Q597: [ 80  98  77 103 143 107]
Q505: [ 94 165  93 178 112 136]
Q85: [ 85 157 101 132  91 150]
Q586: [ 97 129  89 113  94 149]
Q85?
[ 85 157 101 132  91 150]
size: [ 94 165  93 178 112 136]
6
common Q505 Q586: 
[94]
Q597?
[ 80  98  77 103 143 107]

Q474: [ 81 138 152 144 128 102 135 124 103 107 102]
Q378: [122 129 131 130 128 124 129 128 125 125 125]
Q119: [ 82 138 152 144 128 102 135 125 104 108 103]
Q504: [106 133 140 136 128 115 131 126 116 118 116]
Q21: [ 58 143 164 151 128  89 139 123  91  97  90]
Q442: [117 130 134 132 128 122 130 127 122 123 122]
Q515: [ 98 134 144 138 128 111 132 126 112 115 112]
key -> tag
[123] -> Q175
[97] -> Q699
[128] -> Q369
[107] -> Q647
[108] -> Q333
join Q442 9: 
Q175
step +1: [152]
[153]
[ 81 138 152 144 128 102 135 124 103 107 102]
Q474
step +1: [129 131]
[130 132]

Q544: [ 71 177 115 101  99]
Q796: [ 90 160  73 153  81]
Q789: [150 115 165 185  96]
Q12: [ 90 160  73 153 125]
Q988: [ 71 177  81 101  99]
Q768: [ 99 122  72  95 168]
Q224: [116 142  66  77 141]
Q187: [ 71  81 115 101  99]
Q309: [171 105 173 194 129]
Q947: [180 122 130 146 130]
step +1: [115]
[116]
key -> tag
[77] -> Q813
[185] -> Q866
[153] -> Q41
[95] -> Q534
join Q224 3: 
Q813

Q714: [ 84 141  95 145 110 121 167 120]
Q73: [124 137 139 147 115 156 136  98]
Q677: [124 141  95 145 110 121 167 120]
Q105: [ 84 141  95 145 110 121  76 100]
size: [124 137 139]
3
size: [ 84 141  95 145 110 121]
6

Q169: [135 107  98 147 118 170 148 126  90 140  86 116]
Q362: [135 120  98 114 172 165 113 117 120  90 149 180]
Q800: [148 119 143 149 108 106 153 171  93 154 124 148]
Q608: [135 112  89 125 166 176  89 116 130  97 136 169]
Q169?
[135 107  98 147 118 170 148 126  90 140  86 116]
common Q608 Q362: 
[135]
step -1: [118]
[117]
Q608?
[135 112  89 125 166 176  89 116 130  97 136 169]
tags:
[130] -> Q184
[121] -> Q8
[90] -> Q790
[120] -> Q746
[131] -> Q902
[93] -> Q37
[136] -> Q402
join Q608 8: 
Q184

Q862: [128 110 150 125 129 109 130 126 114  79 123 138 131 144 127 121 110 112
 102 138 160 121 156 123 105 127 141 134 140 138 132 136 141 146 119 124
 103 110 148 142 133 117 147 154 122 129 111 118 124 101  94]
Q124: [131 138 141 137  99 130  97 164 132 115 144 122 145 130 156 145 147 131
  89  95 113 103 120 134 109 106 130 139 125 133 155 117 118 129 141 152
 138 105 136 125 155 148 118 112 156 120 118 151 112 133 144]
Q537: [138 137 134 125 130 127 123 138 129 117 129 125 130 131 135 141 131 131
 130 116 121 118 129 109 109 130 119 130 130 132 142 127 136 134 130 134
 128 124 133 136 116 124 126 129 136 133 122 137 118 133 112]
Q338: [134 122 159 121  94 165 112 144 101 129  99 137 101  99  98 153  87 175
 179 121 147 132 133 134 118 131 158 141 152 112 104 142 130 124 133 162
 137 113 183 112 103 117 141 120 174 123 116 147 119 122 142]
Q985: [137 134 137 124 130 126 124 140 129 116 127 125 132 135 134 143 132 133
 131 120 122 118 131 106 110 135 121 128 128 128 141 126 135 139 128 135
 127 124 129 137 121 124 126 131 133 136 123 134 121 135 113]
Q391: [119 132 119 124 129 129 106 141 153 105 127 128 123 143 121 137 133 124
 124 152  97 123 119 100 121 116 119 116 119 118 143 110 139 156 136 138
 146 120 122 122 116 109 118 114 135 140 122 127 165 157  75]
Q927: [169 153 134 120 134 128 133 158 138 108  91 155 110 175 167 165 120 127
  88 159  85 144 111  99 107 104 149 146 131 151 122  76  98  99 111 141
 120 148  94 128  64 139 103 118  99 123 115 124 109 152 151]
Q862?
[128 110 150 125 129 109 130 126 114  79 123 138 131 144 127 121 110 112
 102 138 160 121 156 123 105 127 141 134 140 138 132 136 141 146 119 124
 103 110 148 142 133 117 147 154 122 129 111 118 124 101  94]
size: [131 138 141 137  99 130  97 164 132 115 144 122 145 130 156 145 147 131
  89  95 113 103 120 134 109 106 130 139 125 133 155 117 118 129 141 152
 138 105 136 125 155 148 118 112 156 120]
46
step +1: [120 127]
[121 128]
Table of tags by key:
[155] -> Q689
[156] -> Q561
[115] -> Q38
[116] -> Q296
[127] -> Q302
join Q391 25: 
Q296

Q365: [119 122 122 130 133 126 124 145 115 128 128 137 131 133 145 128 129 131
 136 119 119 128 141 138 103 124 129 132 139 139 134 125 116 134 132 130
 138 113 132 129 117 135 112 135 146 126 118 105 126 141 126 148 117 136
 121 136 127 112 121 120 110 127 119 146]
Q205: [100 131 115 140 130  92 121 148 137 121  99 126 112 133 123 140 125 100
 105 109 110 163 135 110 132 167 151 140 110 135 145 180 111 135 165 164
 107 136 140 153 120 118 141 162 171 123 135 123 124 168 130 132 114 135
 133 114 153 105 147 144 142 116 137 121]
Q107: [125 118 127 127 130 131 130 143 124 129 128 134 140 133 145 132 130 127
 133 124 129 131 137 135 116 123 130 134 134 128 138 121 119 125 125 129
 145 116 141 128 117 129 106 132 138 128 125 107 132 143 127 153 112 138
 126 147 126 113 126 108 122 131 131 147]
Q987: [115 146 134 110 149 114 122 136 127 127 142 126 128 130 126 132 129 143
 126 114 116 128 156 131 125 137 122 110 120 133 112 120 136 140 116 134
 104 126 131 121 124 129 131 136 124 129 127 110 134 136 128 127 125 123
 137 120 136 124 122 124 131 133 127 134]
Q92: [120 129 103 125 124 122 123 132 128 120 128 120 136 132 130 137 129 127
 134 116 123 133 120 101 129 131 132 132 136 125 132 133 118 135 138 130
 124 115 148 126 120 130 139 138 151 128 136 126 105 140 124 131 124 133
 133 121 130 124 125 121 131 132 127 131]
Q84: [125 118 127 127 130 131 130 143 124 129 128 134 140 133 145 132 130 127
 133 124 129 131 137 135 116 123 130 134 134 128 138 121 119 125 125 129
 145 116 141 128 117 129 106 132 138 128 125 107 132 143 121 126 123 134
 125 126 127 126 122 120 134 131 127 132]
step +1: [126 141 126]
[127 142 127]
step -1: [123]
[122]
step -1: [134]
[133]
tags:
[156] -> Q715
[157] -> Q999
[146] -> Q491
[137] -> Q552
[147] -> Q223
join Q987 22: 
Q715
size: [125 118 127 127 130 131 130 143 124 129 128 134 140 133 145 132 130 127
 133 124 129 131 137 135 116 123 130 134 134 128 138 121 119 125 125 129
 145 116 141 128 117 129 106 132]
44

Q830: [119 138 117 132 110 145  95 107 141 126 138 117 137 120 158 121  85 121
  98 151]
Q589: [139 111  99 145 148  93 142 121 117 122 131 129  79 144 145 148 153 117
 135 119]
Q558: [137 158  88 154 117 121 154  99 135 130 127  97 101 113 144 131 133 106
 133 121]
Q781: [126 146 104 133 110 127 144 123 146 129 142 106 109 110 140  73 124 112
  80 106]
step +1: [132]
[133]
key -> tag
[145] -> Q304
[138] -> Q448
[158] -> Q911
[137] -> Q452
[146] -> Q78
[111] -> Q67
join Q830 1: 
Q448
Q830?
[119 138 117 132 110 145  95 107 141 126 138 117 137 120 158 121  85 121
  98 151]
[126 146 104 133 110 127 144 123 146 129 142 106 109 110 140  73 124 112
  80 106]
Q781
size: [126 146 104 133 110 127 144 123 146 129 142 106 109 110 140  73 124 112]
18
Q781?
[126 146 104 133 110 127 144 123 146 129 142 106 109 110 140  73 124 112
  80 106]

Q137: [131 138 127 132 135 142 141]
Q336: [131 138 150 132 128 189 103]
Q480: [150 128 141 132 114 161  95]
Q786: [126 105 146 110 114 123 103]
Q652: [136 128 136 110 132 123 133]
Q654: [150 133 122 148 163 151 148]
size: [150 133 122 148 163]
5
[131 138 150 132 128 189 103]
Q336
[136 128 136 110 132 123 133]
Q652
size: [150 133 122 148 163 151]
6
tags:
[114] -> Q425
[147] -> Q731
[148] -> Q736
[131] -> Q354
[132] -> Q619
join Q480 3: 
Q619
size: [131 138 127 132 135 142]
6
step +1: [127 132]
[128 133]

Q351: [128 126 144 164 140 109 129 164 174 140 136 160 134]
Q881: [129 134 111 134 154 134 184 134 158 114 135 120 114]
Q756: [129 134 111 134 154 134 184 134 158 114 173 133 114]
Q719: [129 134 134 134 154 134 184 134 158 174 141 120 132]
Q240: [129 134 111 134 154 134 184 134 130 120 140 163 132]
step +1: [154]
[155]
[128 126 144 164 140 109 129 164 174 140 136 160 134]
Q351
step -1: [158]
[157]
Q881?
[129 134 111 134 154 134 184 134 158 114 135 120 114]
size: [129 134 111 134 154 134 184 134 158 114 135 120 114]
13
tags:
[128] -> Q793
[140] -> Q473
[144] -> Q3
[174] -> Q563
join Q351 9: 
Q473

Q831: [152  74  97  89  81 155 194  82  81 168  72  86  64 168 193 165  72  69]
Q13: [ 79 186  96  87  84  79  79  82  85 182 174  84 183 183  78 176 192 192]
Q256: [174 190 114 114 106  80  80 108 103 171 182 111 193 173  79 169 190 192]
Q256?
[174 190 114 114 106  80  80 108 103 171 182 111 193 173  79 169 190 192]
common Q256 Q831: 
[193]
key -> tag
[80] -> Q360
[79] -> Q847
[84] -> Q248
[81] -> Q560
[78] -> Q340
[194] -> Q291
join Q13 6: 
Q847
[ 79 186  96  87  84  79  79  82  85 182 174  84 183 183  78 176 192 192]
Q13
common Q831 Q256: 
[193]
step -1: [82]
[81]
size: [174 190 114 114 106  80  80 108 103 171]
10

Q966: [178 174 183  70  72 179 179 179]
Q895: [180  69 173 181 181 172 180 182]
Q27: [ 73 185  77  74  82 181  72  72]
Q865: [ 74 182  72 183 179  73  75  72]
Q728: [181  70 178 153 160 175 180 180]
size: [ 74 182  72 183 179  73  75  72]
8
key -> tag
[179] -> Q259
[70] -> Q493
[181] -> Q541
join Q966 3: 
Q493
common Q895 Q27: 
[181]
size: [ 74 182  72 183 179]
5

Q747: [132  67 184 192 110  68 127]
Q166: [165 171 137 156 149 161 149]
Q833: [ 67  85 142 103 108  88  95]
Q376: [140  88 180 195 114  83 131]
size: [140  88 180 195 114  83 131]
7
tags:
[156] -> Q150
[155] -> Q335
[191] -> Q707
[140] -> Q4
[103] -> Q308
[195] -> Q891
[104] -> Q962
[194] -> Q836
[192] -> Q649
join Q376 3: 
Q891
[165 171 137 156 149 161 149]
Q166
[132  67 184 192 110  68 127]
Q747
step -1: [161]
[160]
Q833?
[ 67  85 142 103 108  88  95]

Q910: [ 83  92 126 112]
Q888: [129  88  92  67]
Q486: [ 83  92 126  88]
common Q888 Q910: 
[92]
common Q910 Q888: 
[92]
Q486?
[ 83  92 126  88]
step +1: [126]
[127]

Q663: [126 120 110 147 117 109  98 157 110 146 134 138 127 114 143 125 144 137
 159 103 111 117 124 124 142 110 155 120 107 103 131 140 100 128 127 161
 134 133 136 100 109 135 127 151 151]
Q511: [128 120 143 165 104 146 102 175 108 149 100 113 131 117 141  90 134 183
 119 129 137 139 112 132 119 136 164 108 186 106 118 116 116 137 145 120
 154 130 122 136 107 161 135 134 107]
Q410: [121 146 127 120 112 145 115 117 139 111 150 161 143 156 138 143 146 114
 133 101 121 109 139 123 146  93 135 127  94 111 122 145 110 126 148 161
 147 115 140 130 131 108 156 156 187]
Q313: [124 130 153 127 132 116 126 125 148 125  77 105 152  91 159 113 147 101
 114  99 124 102 112 116 100 121 126 100  98  96 150 108 158 122 138 131
  97 104 149 124 137 127 172 112 115]
key -> tag
[118] -> Q518
[122] -> Q243
[132] -> Q776
[149] -> Q826
[131] -> Q15
[150] -> Q626
[105] -> Q502
join Q313 30: 
Q626
step +1: [112]
[113]

Q423: [ 67 182  98 185  82 180 184 189 159  90  68 174 182 161  77 189  76  72
  74 131 181 182  68 101 180 186 177 180  67  67  66  69]
Q811: [182  70 142  71 160 138  73 101 107 157 187  74  69  82 166  69 165 169
 178 103  70  72 189 136  72 110  73  73 189 189 189 178]
Q662: [140  68  77 188 151 184 188 188 178 104  76  68  68 180 146 185 125 110
 134 186  69  71  72  69  69 188  68 189  70  74  74 152]
Q467: [ 96  70 123 177  68 177 173 128  70 168  83  73  70 183  71  88  67  69
 185 190  71  75 176  82  72 143  67 182 169 177 165  78]
Q729: [138  72  77 176 187  79 168  68  89  72 189  74  72 173 188  67 189 189
  74 160  72  71 163  97  71  68  77 177 182 162 175 172]
Q96: [ 67 187 143  72  67 186  75 186 101 136  69 187 187  73  67 174  67  68
 108  69 188 188 136 123 187 188 181  69 131 134  93  66]
Q370: [158 189 187 171  69  72 177  70  86 188  76 189 189 186  69 110  69  69
 189 187 189 189 123 180 189  70 187 171 101 124 114 121]
Q579: [189 189 189  67 181  67  68  67 140 186 184 188 189  84 179  80 186 185
 185  85 188 186 175 189 187  68 189  67 180 176 185 189]
Q147: [180 189 170 185 170  68 183  68 105 151 161 189 189 188 170  89 177 169
 132 187 187 183  79 185 187  68 186 187  83  78  98 187]
Q579?
[189 189 189  67 181  67  68  67 140 186 184 188 189  84 179  80 186 185
 185  85 188 186 175 189 187  68 189  67 180 176 185 189]
Q811?
[182  70 142  71 160 138  73 101 107 157 187  74  69  82 166  69 165 169
 178 103  70  72 189 136  72 110  73  73 189 189 189 178]
key -> tag
[187] -> Q218
[71] -> Q526
[188] -> Q347
[185] -> Q694
[186] -> Q705
[72] -> Q484
join Q96 1: 
Q218

Q943: [ 86 161 130 137 187  77 109 140 142 124]
Q47: [165 100 111 127  83 182 145 120 109 125]
Q420: [154  96 112 126 101 145 180 138 161 111]
Q14: [ 87 159  83  93 136 120 126 196 149 152]
Q698: [137 108 120 112 136 112 160 146 179 128]
Q294: [117 138 118  82 126 130 101 157 133 175]
size: [ 86 161]
2
size: [ 86 161 130 137 187  77 109 140 142 124]
10
Q294?
[117 138 118  82 126 130 101 157 133 175]
Q47?
[165 100 111 127  83 182 145 120 109 125]
step -1: [112]
[111]
tags:
[96] -> Q842
[181] -> Q49
[180] -> Q696
[160] -> Q263
join Q420 6: 
Q696

Q439: [149 126  93 124 168]
Q555: [124 119 126 165  78]
Q523: [166 109 187 124 157]
Q260: [ 74 123 114 114 139]
Q762: [ 87 125 112 121 145]
key -> tag
[187] -> Q274
[111] -> Q616
[113] -> Q955
[112] -> Q436
join Q762 2: 
Q436
step +1: [166 109 187]
[167 110 188]
[149 126  93 124 168]
Q439
[124 119 126 165  78]
Q555
Q260?
[ 74 123 114 114 139]
step -1: [119]
[118]

Q760: [100  76 132 139 104 101 144 148]
Q703: [103 146 118 105 123 184  99 124]
Q542: [139 167 112 173 132 148 103 134]
Q366: [ 93 148 105  94 125 163  85 153]
Q899: [ 92 128 139 105 113 131 110 171]
Q610: [171 145 147 112 150  94 153 116]
common Q899 Q366: 
[105]
step +1: [93]
[94]

Q889: [ 81 100 168 173  99]
Q405: [ 85  82 100  83  97]
Q886: [ 80 175  76  82 179]
Q509: [179 100 165 174 152]
common Q405 Q886: 
[82]
common Q889 Q405: 
[100]
Table of tags by key:
[100] -> Q548
[99] -> Q23
[180] -> Q180
[85] -> Q628
[165] -> Q951
[179] -> Q535
join Q509 0: 
Q535
step +1: [85]
[86]
common Q886 Q509: 
[179]
step +1: [100]
[101]

Q874: [154  84 165 150 109 176]
Q108: [ 91 136 145 163 126 139]
Q140: [119 110 155 162 143 135]
Q965: [108  98 167 168 118 172]
Q840: [ 66 161 128 118 159  99]
Q918: [ 92 119 136 172 130 145]
Q562: [129 134 151 134 149 142]
Q582: [ 94 191  92 154 128 141]
Q159: [ 99 117 152 154 128 138]
Q671: [ 94 191  92 154 175  99]
Q390: [103 146 111 141 119 134]
Q805: [ 97 151 121 146 135 130]
size: [ 94 191  92 154 128 141]
6
common Q390 Q805: 
[146]
size: [ 94 191  92 154]
4

Q508: [ 90 121 126 161 168 132 121 163 170 140 135 161 117  74]
Q435: [132 114 120  81  63 122 135  91 141 123 121 129 117 140]
Q242: [152 120 146 119 118 123 102 127  56 107 154 119 117 146]
Q754: [121 134 139 165 194 137 117 166 135 125 139 127 117 114]
Q477: [165 127 136 109 107 128 120 111  64 110 136 100 117 169]
Q122: [115 128  99 128 110 136 165 107 180 160  91 129 117 127]
Q751: [107 102 123  92  63 103 110 112 149 121 146 182 117 123]
Q80: [139 182 123 161 187 148 177 129 162 155  79  74 117 132]
size: [107 102 123  92  63 103 110 112]
8
size: [132 114 120  81  63 122]
6

Q352: [ 94  77 170 167 101  58]
Q148: [115 160 144 136 130  95]
Q70: [115  94 144 136 130 150]
Q433: [ 94  77 170  84 161 161]
Q214: [132  93 142 118 154  90]
size: [115  94 144]
3
step +1: [118]
[119]
common Q433 Q70: 
[94]

Q109: [145 133 132 118 135 127 126 134 135 123 134 138 133 117 132 128]
Q581: [138 172 124 155 177  89  89  94 181  91 176 176 154 103 176 166]
Q942: [135 121 135 114 121 124 138 115 120 143 125 118 121 143 123 115]
Q640: [133 130 135 132 128 132 123 131 128 124 130 129 134 121 129 131]
Q929: [102 143 130 192 127 161  94 179 129  92 115 138 162  79 130 173]
Q646: [125 110 135 119 104 145 143 142 102 146 104 106 119 138 107 113]
Q157: [115 105 105  90 116 115 162 106 115 153 122 106  89 172 113  93]
Q996: [128 131 127 134 130 134 123 140 131 119 128 133 134 116 129 134]
Q199: [174 124 183 118 112 147 131 134 109 156 119 117 147 125 120 118]
size: [115 105 105  90 116 115 162 106 115 153 122]
11
step +1: [114]
[115]
Table of tags by key:
[117] -> Q887
[116] -> Q937
[144] -> Q540
[143] -> Q829
[118] -> Q784
[125] -> Q528
[134] -> Q101
join Q109 13: 
Q887
Q199?
[174 124 183 118 112 147 131 134 109 156 119 117 147 125 120 118]

Q680: [158 144  79 168  78 175 109 175]
Q472: [ 98  80 159 155 108  66  80 132]
Q479: [177  84 153 181 185 149 176 182]
Q680?
[158 144  79 168  78 175 109 175]
Q472?
[ 98  80 159 155 108  66  80 132]
step -1: [158 144  79 168]
[157 143  78 167]
step +1: [168  78]
[169  79]
size: [ 98  80 159 155 108  66]
6

Q775: [143 160 163  98 145  70 181]
Q221: [117  91 132 176  94 174  92]
Q928: [ 76  80 164 181  78 171 123]
Q787: [ 89  82 168 182  83 159 121]
Q310: [112  99  73 149 111 190  67]
Q864: [156 168 136  85 167  75 168]
size: [117  91 132 176  94 174]
6
step +1: [ 73 149 111 190]
[ 74 150 112 191]

Q431: [139 119 124 111  99 110  78 103 129]
Q845: [ 81 120 166 114 115 126 123 195 119]
Q330: [139 119 124 111 114 127 166 127 144]
Q431?
[139 119 124 111  99 110  78 103 129]
tags:
[123] -> Q673
[127] -> Q295
[126] -> Q659
[165] -> Q946
[78] -> Q232
[166] -> Q416
[167] -> Q235
join Q330 6: 
Q416
size: [ 81 120 166 114 115 126 123 195 119]
9
[139 119 124 111 114 127 166 127 144]
Q330
common Q845 Q431: 
[119]

Q664: [148 149 153 123 103 127 151 106 150 157 157]
Q382: [160  98  99 143 156 121  94 164 111  95 116]
Q877: [125  92 103 136 160 123 100 165 105  97  96]
Q656: [171 178  97 177 106 180  94 130  89 113 168]
Q441: [159 168 149 136  95 136 151 105 147 151 163]
Q132: [103 131 104 159 141 172  98 177 110 100 111]
Q679: [163 121 149 110 103 105 151 122 154 154 156]
Q321: [103 131 104 159 141 172 104 116  95 107 112]
step +1: [ 92 103 136 160]
[ 93 104 137 161]
size: [159 168]
2
key -> tag
[162] -> Q956
[163] -> Q186
[94] -> Q606
[95] -> Q204
[168] -> Q884
[96] -> Q194
[157] -> Q253
join Q441 10: 
Q186

